Here are a small network's activations along a few directions, averaged over the inputs that share one value of a field.
Values that are neighbours, or in one group, have similar rows; names and order tell nothing.
In the rows, 500 means zero.
Random noise pushes rows far along 5 fixed directions. That doesn't count. These rows show it; they differ only by the noise:
499 777 284 508 454 791 358 794 376 614 400 464 496 458 544 573
434 365 351 206 511 451 455 399 468 722 640 498 544 740 539 569
532 614 102 351 374 330 777 731 490 251 337 430 663 575 662 473
667 661 591 603 450 918 198 701 338 939 517 415 278 389 412 635
640 747 248 522 394 702 471 726 352 505 388 409 500 462 540 629
311 573 534 511 675 588 283 495 454 570 594 471 564 587 509 308
720 433 898 767 548 424 479 516 482 572 555 284 337 378 411 208


Values of GEVE:
lege: 313 308 504 360 454 264 643 511 532 517 548 702 453 513 516 495
lagi: 656 384 536 592 501 205 831 189 618 83 451 404 642 705 524 447
mabat: 603 464 470 442 381 610 480 426 389 487 530 619 439 322 434 742
fef: 165 594 264 516 647 335 549 484 461 194 396 606 837 584 593 456
soraf: 546 308 556 254 392 479 575 655 560 977 458 490 436 593 572 675
beg: 745 469 444 419 283 784 452 437 412 696 526 592 269 523 359 987
vimaz: 301 483 388 245 352 480 605 815 774 619 362 738 451 418 548 419
logu: 460 642 136 286 464 838 305 584 380 781 520 537 506 620 526 842
kug: 522 409 386 418 394 420 684 533 750 410 397 523 468 476 561 359
dup: 665 447 386 346 230 624 688 647 559 815 345 637 324 510 492 941
mone: 580 353 615 410 435 475 433 466 504 792 601 498 351 322 409 577
nozo: 281 397 810 710 642 341 576 309 477 338 588 586 570 454 443 300
nubaz: 549 580 417 501 501 605 424 468 583 377 472 564 538 610 515 598
tiza: 599 415 732 538 432 465 518 816 552 800 455 483 278 264 504 517
korig: 528 491 349 246 474 670 292 371 469 769 613 464 498 557 549 796
Each value of GEVE is a pair of two hidden parts, and every pair occurs once (5 first parts, 3 second parts).
Changing only the second part turns vimaz into dup. korig has the same second part as vimaz; what does that change turn korig into?
> soraf
Changing only the second part turns nozo into lege. lagi has the same second part as nozo; what does that change turn lagi into?
> nubaz

Values of BUPO:
zabub: 86 589 573 669 898 450 316 187 337 135 604 598 747 625 459 318
tonat: 326 518 570 561 537 315 650 624 743 205 327 470 613 471 567 177
sedi: 709 417 659 402 362 656 497 560 572 788 551 611 287 409 397 676
pase: 615 549 705 694 586 619 442 385 512 559 462 423 411 566 433 343
duse: 234 436 543 352 457 612 308 584 634 770 560 722 405 467 484 538
dod: 522 350 702 516 694 422 357 401 473 626 649 381 372 450 491 216
debaf: 457 564 416 538 458 737 230 474 372 723 526 498 557 430 484 720
sote: 279 748 324 506 556 711 322 421 324 428 538 613 592 521 441 701
papil: 454 388 666 508 496 509 502 703 667 716 535 495 398 605 587 303
katuk: 661 706 378 547 479 708 394 726 326 639 481 383 503 346 492 672
The values of BUPO form a line.
List every value one step from debaf, in the order listed.
> zabub, katuk
List every value one step from papil, in the order listed.
> pase
List every value one step from sedi, in the order listed.
> tonat, duse
